Each row below is a small network's average activation on inputs in which a field has the value named, seen along a few directions.
Values that are neighbours, or in one group, have similar rows; names and order tell nothing.
(in the rows, 500 means zero)
Random noise pushes rows far along 8 fixed directions. That doesn't count. These rows show it; they differ only by the noise:
[541 438 591 447 512 556 667 598 501 546 512 578 483 595 594 551 501 601
 586 583 580 562 619 588]
[516 480 365 460 610 468 242 506 610 537 464 493 511 378 441 697 517 203
 368 536 424 252 424 344]
[503 506 500 426 607 434 713 503 469 560 484 581 364 632 509 508 338 612
 637 431 581 435 565 494]
[498 340 567 501 503 505 455 528 517 451 379 551 519 423 532 433 556 410
 448 498 556 530 542 480]
[451 361 523 540 479 400 410 444 485 436 348 518 402 389 377 223 463 442
 414 309 483 489 538 395]
[512 673 376 465 433 420 534 450 528 524 590 535 677 553 518 443 532 600
 534 512 498 491 347 624]
[535 146 785 580 395 412 688 371 376 369 465 754 397 441 582  74 512 425
 568 611 595 528 381 491]
[495 435 592 433 589 478 599 523 515 486 453 596 572 543 651 655 561 503
 586 651 518 511 408 580]
[555 570 402 488 442 446 608 477 483 585 605 553 392 578 392 300 346 585
 539 384 562 402 579 475]
[470 389 619 518 533 383 438 427 521 438 415 552 530 396 513 448 549 409
 469 563 407 459 319 447]


Field RIMA:
lumar: [462 539 495 488 575 408 701 389 391 435 373 554 576 554 670 519 447 618
 655 438 545 582 327 589]
kiba: [613 478 851 679 399 386 541 372 565 533 619 462 633 360 440 317 432 488
 487 726 434 436 212 326]
vosa: [544 379 496 505 388 512 529 509 400 455 658 587 297 575 448 344 526 517
 540 533 485 530 612 568]
simev: [410 507 466 502 569 545 497 502 377 386 382 459 421 541 538 509 490 553
 511 355 535 632 586 510]
dekot: [438 365 332 474 376 539 503 523 395 438 518 667 395 601 508 361 661 467
 544 448 465 526 554 736]
sepu: [477 611 377 498 459 435 652 287 428 477 517 595 533 547 517 233 419 501
 598 370 699 523 316 545]
nizo: [492 636 567 502 479 534 453 575 601 453 339 232 710 394 533 558 531 635
 355 449 552 706 574 410]
bodur: [484 487 599 597 377 554 477 522 468 528 566 478 445 481 498 464 620 592
 456 588 292 636 479 594]
tunup: [520 426 387 537 360 677 334 544 495 499 540 576 627 482 498 492 706 414
 428 513 567 530 576 637]
nira: [378 453 247 398 732 513 483 452 435 514 379 560 303 558 475 704 439 307
 523 326 496 358 511 438]
sakef: [459 383 368 518 470 368 427 326 368 385 520 576 288 490 392 202 460 333
 450 404 464 343 461 428]
dof: [423 458 422 420 672 439 447 530 526 503 455 566 497 531 551 758 561 390
 526 587 359 382 418 542]
fes: [421 566 526 469 505 670 315 735 520 613 611 338 267 614 371 816 577 685
 515 463 136 591 813 569]
tusak: [382 444 659 536 527 619 374 615 500 404 339 369 544 468 499 587 635 639
 505 456 380 741 632 588]
leve: [358 502 737 542 623 404 474 412 458 384 435 442 404 463 467 639 507 546
 563 546 205 540 316 446]
neru: [382 349 467 444 473 564 303 567 485 427 451 466 376 427 494 648 705 337
 381 593 264 522 608 529]
The values of RIMA form 4 separate groups.
List the group mates of vosa, in the order listed.
Answer: nizo, sakef, neru
List the group mates of kiba, in the order listed.
Answer: dekot, tunup, dof
List the group mates of fes, in the order listed.
Answer: simev, tusak, leve

Field DUVEP:
kavud: [712 499 629 509 424 638 774 480 556 597 733 534 790 502 755 471 548 443
 461 939 752 605 373 507]
damas: [454 693 476 499 680 593 648 504 479 623 432 443 333 641 508 644 267 550
 617 312 620 420 612 359]
sokot: [584 562 745 597 204 595 472 534 518 496 631 267 555 429 376 158 456 701
 371 424 651 699 725 406]
nit: [419 559 479 502 568 404 362 525 462 306 326 327 548 362 462 336 462 586
 389 282 530 712 581 460]
sevab: [352 568 415 571 331 385 410 411 382 350 610 426 227 503 236 106 416 639
 465 229 222 475 674 457]
kot: [653 436 484 448 714 552 645 608 657 599 536 568 463 532 543 735 367 355
 514 582 815 300 618 375]
mafu: [428 536 233 388 424 465 345 553 567 535 603 667 674 570 448 573 801 358
 496 639 323 441 357 833]
rer: [617 610 602 667 419 478 369 551 598 708 687 325 455 432 239 413 287 645
 496 416 472 442 578 286]
muret: [522 395 534 406 659 547 688 624 416 538 570 739 430 736 645 878 514 506
 712 674 381 295 498 618]
nog: [471 569 546 535 627 353 387 240 508 342 230 465 909 304 698 582 571 450
 460 421 714 662  18 477]
zimed: [601 602 631 532 335 586 169 643 632 546 702 245 565 486 339 733 726 549
 347 769  94 570 552 511]
pati: [498 762 164 365 515 540 508 485 526 626 534 450 442 522 469 591 374 534
 512 407 494 353 563 500]
boti: [440 679 540 636 386 538 493 504 524 551 505 369 554 490 360 334 421 756
 519 329 543 629 491 501]
sidin: [518 567  55 434 520 486 365 573 561 560 318 518 541 577 375 296 451 470
 398  36 753 444 839 552]
zila: [605 671 358 408 436 655 653 723 625 699 599 411 470 580 547 805 412 514
 432 549 612 502 718 451]
nelev: [452 444 460 468 623 396 710 363 397 489 333 530 481 483 617 518 355 518
 620 418 549 435 441 535]
The values of DUVEP form 4 separate groups.
List the group mates of nit, in the order listed.
Answer: sokot, sevab, zimed
List the group mates of mafu, in the order listed.
Answer: kot, muret, sidin
List the group mates of zila, in the order listed.
Answer: kavud, pati, nelev
